Questions about the row below.
1) What is the median of all entries?
2) What is the 3rd entry from the right?
3) What is the minimum?
[140 128 135 123 139 114 130 126 107]
1) 128
2) 130
3) 107

Read these off the table that follows. Counting starts at 1.
1) Find the entry in row 1 and column 2.
2) Find the entry at row 1, column 3.
3) Find the entry at row 3, column 1.
4) Find the entry directly below 138.
5) Find the entry in the bottom-right corner.
6) Find the entry at row 2, column 1.
7) Find the entry directly below the smallest entry.
8) Find the entry in the top-right corner.
[[127 148 116 145]
 [130 142 117 145]
 [122 138 122 143]
 [127 148 120 151]
 [137 142 126 141]
 [121 144 118 148]
 [136 144 117 135]
 [130 132 128 149]]
1) 148
2) 116
3) 122
4) 148
5) 149
6) 130
7) 117
8) 145
